These are the activations of a small neural network, seen along a few directions. Each row is one input.
Each table varies a few parts of the input and shows all the possible inputs, shuffled.
A made-up example of a description, with smaller parts first: one of 6 places along a line, together with either a single point or one of 9 places around a ring or (one of 2 separate values, together with one of 5 places around a ring).
Shared parts are said once, and a part with two or three values counts as separate values.

Other details of the inputs vary at random and push rows far along two fixed directions, the same in every table; ignore that.

A family of inputs:
x1: [-1  2 -3 -2  4 -6 -3 -4  2  4 -4  7 -9]
x2: [ 10  27 -14   6  -5   7  10  -7 -22   0  14   2   6]
x3: [-3 -2 -1 -6  8  6  0 10  2 -8  3 -6 -3]
x4: [-11   1  19 -22  23  19   2  16  21 -17 -12  15  -6]
x5: [ 3 10  0  5 -5  4  9  1 -7 -8  1 -5 12]
x6: [10 12 -1  0  2  3  0 -4 -7 -1  1 12 -3]
x7: [  1 -33  -6  14 -18 -42 -14 -15  12  23  -3 -12 -12]
x8: [ 5  7 -4 -5  4  4  7 -1 -8 -3  6 -2  0]
x9: [  7  14  -1   4  -6   6  10   4 -10  -7   7  -2  11]
x10: [ 2 -3  3 -3  2  4 -7  7  3 -9 -6  8 -3]
x11: [ -3 -17 -17  12 -17 -30  -6 -19   3  26  12 -20  -6]
x12: [ 6 14 -2  6 -2  3  8  3 -7 -3 10 -4  6]
x13: [-16 -11  22 -32  30  15   3  18  22 -24 -29  12  -8]
x14: [ -1  -3   3  -2   2   4  -7   4   4 -12 -11   5  -1]
x15: [ 12  22  -2  12 -14  10   0 -11 -15  -3   7  14  16]
x16: [-30 -27  24 -36  30  11   3  21  32 -19 -21  -5  -2]
x17: [ -8 -28 -13  12 -11 -40  -6 -12  11  25   5 -25 -12]
x18: [  2  -5  11  18   6  15  -2  11 -21  25 -15  -1  -8]
x19: [ 17  24  -8  15  -9   9  -4  -3 -17  -4  11  12   3]
x20: [-24 -14  22 -34  27  20   8  21  27 -24 -19  -3   0]
x21: [ 3 14 -6  7 -1  5 -5  2 -5 -4  3  9 -4]
x22: [ 0 16 -7  5 -5  5  5 -4 -9  3 15  0  9]
x23: [ 1  3 -2 -2 -1  2  4 -2  1  2  9 -6  2]
x24: [ 2  6  0 -3 -4  8  5  0 -6 -3 10  1 12]
x25: [-1  2  8  0  5 -1 -1  6  9 -4 -4  7 -5]
x26: [  3 -26 -18  16 -20 -31 -11 -17  -4  16   5 -25  -3]
x27: [-12 -33 -13   3  -4 -31 -11  -5  13  17   2 -24 -16]
x28: [ 15  20 -12  10 -12  12   4   0 -23  -7  14   0  12]
x29: [ 5  8  3  2 -5  6 -2 -3 -2 -2  4 14  8]
x30: [  0  -2   1 -14   7   5   7   4  -3  -7  -2  -2   1]
x31: [ 4  1  2  0 -6  1 -2 -5  3  1  0  9  1]
x32: [ 20  23  -7   7 -11   7   2  -9 -21  -2   5  15   7]
x33: [ -2  -2   1 -12   7   5   7   0  -2 -10  -7  -5   3]
x34: [ -4  -3   4 -11   2   7   6   4   5  -5   2  -4   5]
x35: [ 1 15 -1  4 -3  5  0 -4  0  1  4 11 -1]
x36: [ 11  15   0  14 -12   0   2  -6  -9  -5  -2   7   8]
x37: [ -7 -12   8  -7   1  -3  -5  -3  15  -3 -12   3  -2]
x38: [-6  4  1  1  2  0 -4 -2  7  3  2 10 -2]
x39: [ 1 17  0  8 -2  1  1  2 -1 -2  1  9 -1]
x40: [ -7 -12   7  -6   7  -5  -7   0  16   3  -3   6  -6]
x41: [ 5 12 -4  4 -5  6  4 -4 -9  2 16  0 10]
x42: [-15 -58   4  12   6 -25 -10   4   0  49 -19 -36 -21]
Each input here is: one of 2 separate values, together with either a single point or (one of 4 places along a line, together with one of 5 places around a ring).
Question: Changing only the choice among 2 separate values turns x27 into x21. The same change can be made to x26. Which row results?
Answer: x14
Question: Change only the place on the ring of 5 in x9. List by row number the other rows that result.
Answer: x24, x28, x30, x34
Question: Change only the place on the ring of 5 in x25. List by row number the other rows that result.
Answer: x4, x6, x19, x40
Question: Change only the choice among 2 separate values in x31. List by row number the other rows that result.
Answer: x34
Question: Change only the choice among 2 separate values in x38. List by row number the other rows that result.
Answer: x22

A family of inputs:
x43: [ 10  15 -15  -2 -16 -17  -2 -18   9 -10  23   8   6]
x44: [ 12   1  -9   8 -11  -1  -4 -11 -18   5   4   0   7]
x45: [  7   4 -12  15 -14 -11   4  -8 -15   6   5 -11   7]
x46: [ -6   7  10 -12  20  18   5  19   7 -12  -1   4  -6]
x47: [-1  6 -6 16 -8 -3 -4 -1 -6 10  6 -1  1]
x48: [ 5  6 -8  8 -5 -5  3 -6 -9  9 -1 -3 -5]
x49: [ -3  20   7 -13  19  22  11  12  -6 -15  -9  12   1]
x50: [  8  -7  -7  12  -7  -9 -10  -5  -5   7  -1  -4  -7]
x51: [ 10   2 -12   7 -10  -7   2 -11 -15  13  16  -6   5]
x52: [  1  12 -12   0 -16 -13  -6 -19  15 -11  15  11   8]
x53: [ 11  -2 -10  15 -16  -7  -5  -5 -16   4   6  -6   7]
x54: [ -4  -9  -2   2   3 -11  -2   7   4   7   4  -7  -9]
x55: [  4  11 -11  -6 -14 -20  -1 -19  11 -14   8   5   4]
x56: [  2  22   9 -18   3  11   6   0  18 -33   2  27  10]
x57: [ -2  15  16  -3  11  20   7  19  -1 -12  -7  14   4]
x58: [  6   3  -6   9  -8  -4   5  -7 -10   3   1 -11   4]
x59: [  1  17   8  -5  13  25   2  21  -6 -21  -7  14   2]
x60: [ 5 -6 -6  5 -2 -6 -9 -5 -8  7 -3  2 -5]
x61: [-3 -1 -3 12 -4 -4 -6 -4  0 12  3 -4 -4]
x62: [  4  -4  -8   6  -4 -10  -2  -5  -3  16   9  -6  -9]
x63: [ 14   0 -10  15 -16  -4  -5  -9 -16   4   5  -7   5]
x64: [  0   2  -6   6  -7   1  -1 -10  -9  10   7  -2   8]
x65: [ 12   4 -11  13 -13  -6   2  -8 -13  10  16 -10   4]
x66: [ -9  13   9  -6  10  25   7  16  -1 -15  -1   5  11]
x67: [-11 -19   2   1   0  -7  -5  -1  11   8  -3 -13  -3]
x68: [ -2  18   7 -14  20  24   8  15  -4 -11   2  13   0]
x69: [  9   7 -10   9 -12  -3   6 -11 -15   8   4  -8   5]
x70: [ 10   3  -1  16 -15  -5   2  -5 -12   8   6  -2  11]
x71: [-26 -48  10 -17  21 -27  -8   9  36   7 -26 -21 -27]
x72: [ -3 -15  -4   2  -3 -14  -1   2   2   8   7 -14  -2]
x73: [ -4   2  17 -15  14  18   8  10   2  -9 -10  10   8]
x74: [ -1  -2  -6  10  -3 -13   1   0  -4   7  -3  -8  -5]
x75: [-8 17  9 -7 13 27  4 12  1 -7 -4 12  1]
x76: [  2  -8  -8   3  -6 -12   2 -12  -8  10  -1 -10   1]
x77: [ -1  16   8 -15  14  28  12  15  -3 -14   3   6   6]
x78: [  2 -14  -1  -2  -3  -1  -5  -2  -1   2  -6  -6  -2]
x79: [-20 -43  17 -15  15 -19  -8   7  32  13 -22  -7 -22]
x80: [  1  11  16 -10   8  25  10  11  -1 -11  -7  10   9]
x81: [ -1   8  10 -12  15  24   0  16   0 -15 -12  12  -4]
x82: [ -7 -10   0   0  -3   0  -2  -4   4   9   0  -7   0]
x83: [  2  19   3 -20   4  12  -1   2  14 -39   2  24   6]
x84: [ 12   5  -1  16 -15  -2   2  -9 -11   9   5  -3   9]
x85: [-20 -43  18 -12  16 -20  -9   9  33  10 -22 -10 -21]
x86: [ 11   7  -2  13  -9  -4  -1 -10 -13  14   3   8   3]
x87: [-29 -42  10 -17  20 -17 -12   5  31  13 -17  -9 -20]
Question: Changing only one part turns x58 into x65. The same change can be made to x69. Which row results?
Answer: x77
Question: Changing only one part turns x66 into x53. The same change can be made to x75. Which row results?
Answer: x81
Question: What do these inputs look like to the network?
Answer: one of 5 separate values, together with either a single point or (one of 2 separate values, together with one of 4 places along a line)
Question: Which other rows agree with x79 in the choice among 5 separate values? List them by row number.
Answer: x56, x57, x70, x73, x80, x84, x85, x86
Question: Change only the choice among 5 separate values in x59. List by row number the other rows that result.
Answer: x47, x54, x57, x74
